Each row below holds a small network's activations on one record, seen along a few directions.
After each row come some of the record's fields: SINOD, RIVU, BIK, KOBIK, NIBOR.
Not every record has every field; a missing one is left out.
Other fields move the rows too, some of them a lot.
In the rows, 500 means zero.
Random noise pushes rows far along 2 fixed directions. That doesn't count. These rows show it; they differ only by the noise:
445  424  584  538  519  503  515  391  456  586  489  487  526  428  435  558  397  564  381  519  482
396  420  583  504  481  503  599  548  476  624  476  593  608  531  448  526  361  495  496  457  536
447  455  424  571  584  550  303  316  453  498  551  458  464  356  324  539  356  622  364  619  399
321  438  452  479  476  542  557  731  505  611  506  736  684  632  379  460  272  433  659  442  554

660  524  596  595  546  353  514  280  521  465  441  514  379  602  603  607  555  521  352  622  529
{SINOD: muv, RIVU: tik, BIK: daf, KOBIK: gok, NIBOR: bitif}
357  597  471  462  530  410  611  486  395  406  562  620  622  328  365  524  440  271  617  421  481
{SINOD: zivof, RIVU: naso, BIK: daf, KOBIK: sifoz, NIBOR: povot}
635  450  416  623  533  416  513  408  575  497  382  384  452  502  531  469  547  529  380  393  435
{SINOD: muv, BIK: mota, KOBIK: gimuf, NIBOR: fik}
535  671  675  353  352  680  530  568  572  461  517  424  504  552  771  366  421  611  362  798  694
{SINOD: zivof, RIVU: gode, BIK: rusug, KOBIK: sifoz, NIBOR: nev}
718  574  668  356  454  516  731  472  464  484  576  466  595  608  641  557  416  513  431  639  656
{SINOD: letiz, RIVU: gode, BIK: sifi, KOBIK: gimuf, NIBOR: povot}
481  652  632  394  516  301  701  605  409  508  563  671  671  442  501  681  434  285  555  407  760
{SINOD: zivof, RIVU: tasa, BIK: daf, KOBIK: ridig, NIBOR: bitif}
574  441  697  479  460  305  760  398  446  573  374  512  587  515  552  643  538  341  359  316  437
{SINOD: sib, BIK: sifi, KOBIK: sifoz, NIBOR: povot}
401  526  618  483  363  414  840  823  631  703  382  627  758  744  575  536  483  323  691  254  523
{SINOD: sib, BIK: rusug, KOBIK: sifoz, NIBOR: fik}
641  643  418  435  536  599  444  528  466  321  634  552  562  630  629  382  458  605  370  799  643
{SINOD: zivof, RIVU: gode, BIK: mota, KOBIK: gimuf, NIBOR: povot}
429  496  535  396  486  672  368  340  552  542  500  269  405  309  620  427  563  644  399  553  558
{SINOD: zivof, BIK: rusug, KOBIK: sifoz, NIBOR: nev}
351  479  644  324  406  668  705  473  564  676  551  501  469  470  637  369  510  554  678  350  645
{SINOD: muv, RIVU: bim, BIK: sifi, KOBIK: gimuf, NIBOR: bitif}
396  558  471  363  467  392  522  654  453  464  565  736  721  408  396  614  344  413  668  574  611
{SINOD: letiz, RIVU: tasa, BIK: rusug, KOBIK: gok, NIBOR: nev}
356  532  603  355  358  808  516  287  516  581  575  444  488  248  570  399  605  579  461  521  659
{SINOD: zivof, RIVU: bim, BIK: rusug, KOBIK: sifoz, NIBOR: nev}
332  785  494  283  420  539  681  627  393  496  649  680  705  413  595  524  365  350  727  682  797
{SINOD: zivof, RIVU: gode, BIK: mota, KOBIK: ridig, NIBOR: nev}
432  513  361  504  586  530  251  625  377  531  597  624  546  420  303  551  420  482  585  463  324
{SINOD: sib, BIK: sifi, KOBIK: ridig, NIBOR: bitif}
461  530  489  520  631  589  469  353  540  438  610  421  531  495  501  566  571  614  400  636  516
{SINOD: sib, BIK: mota, KOBIK: gok, NIBOR: povot}
704  435  672  644  460  392  469  225  495  506  498  341  329  465  545  618  546  641  157  546  284
{SINOD: letiz, RIVU: tik, BIK: sifi, KOBIK: gimuf, NIBOR: povot}
546  366  674  523  517  592  584  579  646  623  469  421  578  676  646  415  442  484  492  443  503
{SINOD: letiz, BIK: sifi, KOBIK: gimuf, NIBOR: povot}
424  474  472  533  397  601  582  450  519  547  532  516  567  410  436  553  553  467  752  347  547
{SINOD: letiz, RIVU: bim, BIK: rusug, KOBIK: gok, NIBOR: nev}
484  349  392  499  578  508  351  432  479  518  506  405  445  499  470  435  461  563  485  446  354
{SINOD: letiz, BIK: sifi, KOBIK: gimuf, NIBOR: povot}
319  588  669  422  373  530  797  793  559  642  357  654  654  633  559  415  437  316  678  328  754
{SINOD: zivof, BIK: mota, KOBIK: ridig, NIBOR: nev}
224  527  244  491  450  683  445  423  482  610  642  520  454  332  292  501  490  489  671  389  474
{SINOD: letiz, RIVU: bim, BIK: daf, KOBIK: ridig, NIBOR: fik}
472  451  421  522  449  645  102  278  498  384  563  377  343  442  474  390  522  686  382  744  487
{SINOD: sib, RIVU: tik, BIK: rusug, KOBIK: gok, NIBOR: bitif}
704  499  701  589  515  498  539  426  567  488  345  384  508  584  617  601  579  585  356  588  485
{SINOD: letiz, BIK: rusug, KOBIK: gok, NIBOR: nev}
664  634  279  479  537  550  362  520  465  360  580  472  403  549  516  447  413  614  350  789  502
{SINOD: muv, RIVU: gode, BIK: daf, KOBIK: sifoz, NIBOR: fik}
437  311  640  606  409  608  683  515  611  711  435  403  454  503  747  413  665  611  440  305  522
{SINOD: muv, RIVU: bim, BIK: mota, KOBIK: gimuf, NIBOR: fik}
411  587  415  556  466  510  356  665  534  521  620  695  550  604  356  505  359  333  659  492  444
{SINOD: sib, RIVU: tik, BIK: sifi, KOBIK: ridig, NIBOR: bitif}
500  443  761  517  440  536  610  384  604  482  473  398  382  644  650  385  591  643  321  686  596
{SINOD: sib, RIVU: tik, BIK: mota, KOBIK: gok, NIBOR: povot}
441  525  557  570  483  570  448  470  465  480  390  429  428  420  568  482  566  533  360  521  564
{SINOD: zivof, BIK: mota, KOBIK: ridig, NIBOR: nev}
312  648  372  432  556  426  464  682  396  461  653  701  625  410  417  617  369  365  697  479  598
{SINOD: zivof, RIVU: tasa, BIK: daf, KOBIK: ridig, NIBOR: bitif}
482  452  538  572  549  370  479  239  297  509  547  358  451  128  437  586  611  459  324  329  344
{SINOD: zivof, RIVU: naso, BIK: daf, KOBIK: sifoz, NIBOR: povot}
396  413  189  546  463  743  268  547  538  571  610  553  473  396  284  310  350  475  734  463  469
{SINOD: muv, RIVU: bim, BIK: daf, KOBIK: sifoz, NIBOR: fik}
440  584  784  360  525  465  878  429  374  536  508  567  592  317  540  629  600  320  593  392  794
{SINOD: zivof, RIVU: naso, BIK: daf, KOBIK: ridig, NIBOR: bitif}
584  525  471  437  642  572  454  414  502  523  518  362  381  378  397  434  494  591  439  664  446
{SINOD: muv, BIK: daf, KOBIK: sifoz, NIBOR: fik}
386  441  617  410  456  551  689  663  522  586  378  543  611  598  703  378  469  434  722  542  732
{SINOD: muv, BIK: mota, KOBIK: gok, NIBOR: nev}
450  375  441  576  465  690  377  390  571  577  513  353  324  336  367  294  550  717  441  507  424
{SINOD: muv, RIVU: bim, BIK: mota, KOBIK: gimuf, NIBOR: fik}
506  398  720  494  497  475  754  502  440  549  436  493  547  558  490  579  530  486  443  477  539
{SINOD: letiz, BIK: daf, KOBIK: gok, NIBOR: povot}
636  399  736  493  501  452  680  507  518  519  374  397  486  627  575  509  570  404  409  423  453
{SINOD: sib, BIK: sifi, KOBIK: sifoz, NIBOR: povot}
590  372  681  546  484  406  848  778  548  544  362  530  552  871  699  525  564  438  556  306  414
{SINOD: letiz, BIK: sifi, KOBIK: gimuf, NIBOR: povot}
310  421  550  347  355  550  653  919  462  651  457  805  841  743  514  437  446  352  883  302  687
{SINOD: sib, BIK: rusug, KOBIK: gok, NIBOR: bitif}
461  594  419  404  505  485  438  478  449  492  472  563  581  379  498  545  504  473  543  513  474
{SINOD: zivof, BIK: rusug, KOBIK: sifoz, NIBOR: nev}

Which values does each new row have?
523  606  485  445  496  699  348  448  574  466  518  296  453  410  473  397  504  569  536  570  505
{SINOD: zivof, BIK: rusug, KOBIK: sifoz, NIBOR: nev}
688  520  678  475  388  408  799  489  462  508  408  400  496  585  788  515  588  601  300  571  685
{SINOD: muv, RIVU: gode, BIK: mota, KOBIK: gimuf, NIBOR: fik}
596  419  307  568  493  489  355  541  549  508  462  479  347  622  508  406  500  492  431  575  413
{SINOD: muv, RIVU: tik, BIK: daf, KOBIK: sifoz, NIBOR: fik}
477  357  565  519  372  389  556  680  639  702  426  538  548  725  572  398  601  373  581  358  449
{SINOD: sib, RIVU: tik, BIK: rusug, KOBIK: sifoz, NIBOR: fik}
449  523  517  525  596  662  384  453  668  464  519  351  400  593  566  256  490  714  344  602  511
{SINOD: zivof, BIK: mota, KOBIK: gimuf, NIBOR: povot}
579  425  514  567  493  554  618  353  501  588  571  447  451  331  470  518  658  609  495  379  480
{SINOD: muv, RIVU: bim, BIK: mota, KOBIK: gimuf, NIBOR: fik}
323  388  554  575  425  647  448  205  374  678  669  313  429  86  467  402  596  533  495  268  482
{SINOD: zivof, RIVU: bim, BIK: daf, KOBIK: sifoz, NIBOR: povot}
437  628  287  467  582  466  359  614  508  344  674  725  687  442  351  416  292  423  600  593  595
{SINOD: zivof, RIVU: tasa, BIK: mota, KOBIK: gimuf, NIBOR: povot}
441  698  310  396  454  501  561  658  540  468  597  625  538  597  534  470  305  496  564  640  612
{SINOD: muv, RIVU: gode, BIK: daf, KOBIK: sifoz, NIBOR: fik}
493  489  530  686  593  431  415  480  529  484  458  419  434  506  548  366  532  613  375  448  310
{SINOD: zivof, BIK: mota, KOBIK: gimuf, NIBOR: povot}
532  612  561  474  460  564  577  496  403  370  608  440  536  575  560  474  517  571  428  748  614
{SINOD: sib, RIVU: gode, BIK: mota, KOBIK: gok, NIBOR: povot}
461  562  483  519  648  630  225  226  556  405  576  270  338  299  420  288  461  728  298  734  431
{SINOD: zivof, BIK: mota, KOBIK: gimuf, NIBOR: povot}
388  464  174  573  484  652  466  623  546  563  588  636  575  491  362  442  413  386  804  369  527
{SINOD: muv, RIVU: bim, BIK: daf, KOBIK: sifoz, NIBOR: fik}
535  480  509  550  612  444  480  329  405  476  453  477  467  430  542  617  532  566  432  537  532
{SINOD: muv, BIK: daf, KOBIK: gok, NIBOR: bitif}
428  415  504  514  474  663  501  339  579  587  500  339  291  339  477  424  547  620  390  499  433
{SINOD: muv, RIVU: bim, BIK: daf, KOBIK: sifoz, NIBOR: fik}
487  469  155  548  569  506  265  540  562  348  510  555  498  639  325  445  316  449  609  493  342
{SINOD: letiz, BIK: sifi, KOBIK: gimuf, NIBOR: povot}
580  492  803  372  429  609  668  449  527  643  452  437  644  486  688  435  589  524  451  374  766
{SINOD: zivof, BIK: rusug, KOBIK: gimuf, NIBOR: bitif}
403  439  584  419  396  597  575  284  428  588  590  435  460  299  428  471  594  456  486  325  396
{SINOD: sib, RIVU: bim, BIK: sifi, KOBIK: sifoz, NIBOR: povot}
678  338  505  651  529  468  341  535  669  671  468  311  283  635  545  249  590  699  443  494  360
{SINOD: muv, RIVU: tik, BIK: mota, KOBIK: gimuf, NIBOR: fik}
464  416  497  430  412  591  428  555  607  585  575  432  452  662  516  346  434  419  593  446  494
{SINOD: sib, RIVU: tik, BIK: sifi, KOBIK: sifoz, NIBOR: povot}
